Each row below holds a small network's activations on one input, seen along a few directions.
In each table, some parts of the input vary, and every possible input appears once, in random order.
Descriptions start from the smaller parts, as in this example, which fits no table here: one of 6 places along a line, together with either a single point or one of 9 places around a ring or (one of 2 separate values, together with one of 5 places around a ring).
Shared parts are said once, and a part with two or three values counts as separate values.

Rows:
r1: [-11  19  24  -7  15   8  16 -23  -1  -5   8  21]
r2: [-16   3   5  -7  38 -16   1  11 -37  -3  14 -22]
r3: [-34 -26  12  -9  -3  23  11  -2  11  29  25 -16]
r4: [-17  17  21  -2  18  21  21 -31  -4  -5   4   5]
r5: [  5  -4 -18  31   5 -45 -20   9 -12 -22 -19 -10]
r6: [ 10   4 -24 -19 -11  23  16  14  31  45   1 -13]
r7: [ 14  26 -17 -14  27 -24  16  29  -5  10 -14 -35]
r8: [ 23  14  -9  12  -3 -31 -35  25 -14 -26  -7  -4]
r9: [ -9  21  15   0   1   0  19 -14 -17   0  -2  26]
r10: [-24 -11   5 -15  -6  18  -4   9   8  31  35  16]
r11: [ 25 -16 -16   5 -44  16 -34  10  17  14   4  19]
r12: [  4 -32 -26  25 -35   4 -21  -8  22  17  -5  14]
r13: [ 19  33  -5  -9  10  15  37 -18  23  11 -28  -7]
r14: [-22  -8  -4  -9 -21   8  -1  19  -7  37  26  21]
r15: [-17  -3  21  -6  18  20  47 -39  14 -18   3 -22]
r16: [ 25 -15 -16 -16 -48  19 -40  18  21   4   0  22]
r17: [ 34  16   5  -4 -25  15 -18 -10  12 -34 -28  32]
r18: [ 17   1  -4  34 -14  -6   2 -38  14 -19 -31  21]
r19: [-30 -13   0  -8  -1  32   0   0   3  30  31  -2]
r20: [-29 -34   1 -12  -1  30  25  -8  22  17  31 -27]
r21: [ 22  14  -9  -9  -8 -28 -41  35  -7 -35 -13   1]
r22: [-16 -16   5 -11  39 -17  26   2 -20 -17  14 -50]
r23: [ 36  16   4  14 -22   9 -12 -22   8 -24 -22  28]
r24: [-11   7   8 -11  33 -28  -2  21 -33  -4  18  -7]
r25: [-19  -9  15  -8  36 -23  12   8 -31  -5   8 -40]
r26: [ 26   6   5  26 -10   6  -2 -23  13 -19 -34  28]
r27: [-11  12  -2  -5  19 -40   1  31 -47  -1  10  -3]
r28: [ 13   2 -10  22   8 -34 -25  24 -10 -22 -19  -2]
r29: [-21   4  31  -3  15  13  32 -33   3  -7  -3 -13]
r30: [ 15 -26 -16  16 -30  13 -25   7  22  19  -6  21]
Question: What is each input in this table made of?
Answer: one of 3 separate values, together with either a single point or one of 4 places along a line or one of 5 places along a line
Question: List by row number the other rows that have the choice among 3 separate values in common with r30.
Answer: r3, r6, r10, r11, r12, r14, r16, r19, r20
Question: Which other rows does r8 become when the choice among 3 separate values takes its other values? List them by row number.
Answer: r11, r23

Rows:
r31: [-42 -35  18  15  -4  19  11 -34   5   5  37   0]
r32: [ 26  28   1  12 -12  -5 -25  -8  -7 -41 -22  32]
r33: [-32 -34  -6   2  10 -25 -16  30 -20   2  14 -28]
r34: [-16 -25 -16 -10  14 -18  -2  33 -32  13  21 -25]
r35: [ 17  -6 -18  20 -25 -25 -37  35  -3  21  -3  33]
r36: [ 19  28  -1  23 -16 -27   1  -6 -15 -21 -30  41]
r37: [  0  -6  -4  -4  32   1  40  -7   1   0  -6 -41]
r38: [-19  -9  24  23  29 -23   7 -37 -26 -33   7  -3]
r39: [-13  15 -20 -42  15 -21   2  53 -17  28  24 -23]
r40: [ 14  -8  -6  -3 -35  39 -18 -21  30  10  -2  32]
r41: [ 25  -4 -16   9 -20  -4 -60  31   3  -2   5  26]
r42: [ 41  -7 -12  -1 -25  11  -9  -3  37 -21 -35 -11]
r43: [ 17  -2 -20  18 -23  -9 -54  31   0  11   3  25]
r44: [-27   5  34   9  38 -18   7 -21 -23 -27  -6  -1]
r45: [ -7  51  24 -30  43 -12  26   3 -25  -5   4   6]
r46: [-30  22  12 -41  10  34  32   6   7  36  37   9]
r47: [ 28 -13  -5  -2 -35  -8 -54  36   4 -15   4  21]
r48: [  6  -6  -9   5 -38  34  -9 -22  27  24  -5  32]
r49: [ 31   5 -28  19 -12   8  -7  -8  34   4 -36  -8]
r50: [-16 -14   6   9  26  -8  27 -12  14 -11 -12 -46]
r51: [ -5  35  32 -13  37 -10  17  -7 -36  -8   0  -6]
r52: [ 18  32  -3  21 -13 -12 -17 -11 -11 -29 -25  32]
r53: [-10 -27  -3  24  17 -13  25 -27  13 -18   0 -47]
r54: [-27   7  22 -22   4  36  23  -4  -5  33  32  -2]
r55: [ 18 -18   5 -16 -49  35 -10 -19  30  -2  -3  28]
r56: [ 30  18  11   1 -26  -8 -16  -5  -7 -55 -23  29]
r57: [-11  12  25  -1  41 -11  21 -17 -37 -18   1   2]
r58: [  7  -9  -7  10 -40  20   8 -19  24  34  -8  40]
r59: [-33 -16  16  -9   9  35  26 -13  -6  22  31   5]
r60: [-49 -24  26   2   5  27  14 -17   6  12  26   2]
r61: [-12  -1 -11 -25   9 -20  -9  42 -28  25  20 -35]
r62: [  4  33  -8 -35  32  -1  46  13  13  14   0 -38]
r63: [-26 -46 -16  16   3 -31 -18  13 -20  -6  27 -29]
r64: [ 38   2 -24  11 -10  16 -16  -7  36  -9 -33  -6]
r65: [  6  17   2 -16  26   1  35   3   3  11  -5 -50]
r66: [ 31   2 -26  22 -15  -6  10  -4  30  14 -40   1]
Question: What is each input in this table made of?
Answer: one of 4 separate values, together with either one of 4 places along a line or one of 5 places along a line
Question: The inputs of r57 and r37 match in every part but the choice among 4 separate values. If r51 is changed in the same way as r57 into r37, which row does it become?
Answer: r65
Question: Which other rows does r58 become when the place on the line of 4 takes its other values? List them by row number.
Answer: r40, r48, r55

Rows:
r67: [ 10 -12 -15   4 -39   7 -36  21  13  19   4  28]
r68: [-20  18  26 -11  35  12  42 -27  -3  -4   2 -12]
r69: [ 20 -10 -19   3 -35  11 -28  11  26   5  -4  17]
r70: [-31  -1  18  -3  27   4  30 -20  -7  -1  14 -20]
r71: [-24  -4   9  -7  28   0  32  -6  -9  16  15 -26]
r72: [ 23  -9  -2  17 -30  13 -18 -17  19 -14 -19  28]
r73: [ 38  16 -15  20  -6 -35 -44  21 -14 -31 -29  13]
r74: [ 33  15   1  10 -30  17  -4 -27  21 -17 -28  33]
r75: [ 22  -2 -18  14 -30   7 -16  -2  20   5 -19  22]
r76: [-12  13   7  -6  42 -46  12  21 -40 -23   1 -31]
r77: [-25 -11   6 -21  20   7  19  10  -7  18  23 -34]
r78: [-34 -13   3 -21  19   3  12  16 -19  27  39 -19]
Question: The inputs of r73 and r76 match in every part but one. If r74 is changed in the same way as r73 into r76, which row does it become?
Answer: r68
Question: What is each input in this table made of?
Answer: one of 2 separate values, together with either a single point or one of 5 places along a line
Question: Which other rows does r70 become when the place on the line of 5 takes its other values? List them by row number.
Answer: r68, r71, r77, r78
Question: Which other rows does r78 become when the choice among 2 separate values takes its other values? List them by row number.
Answer: r67
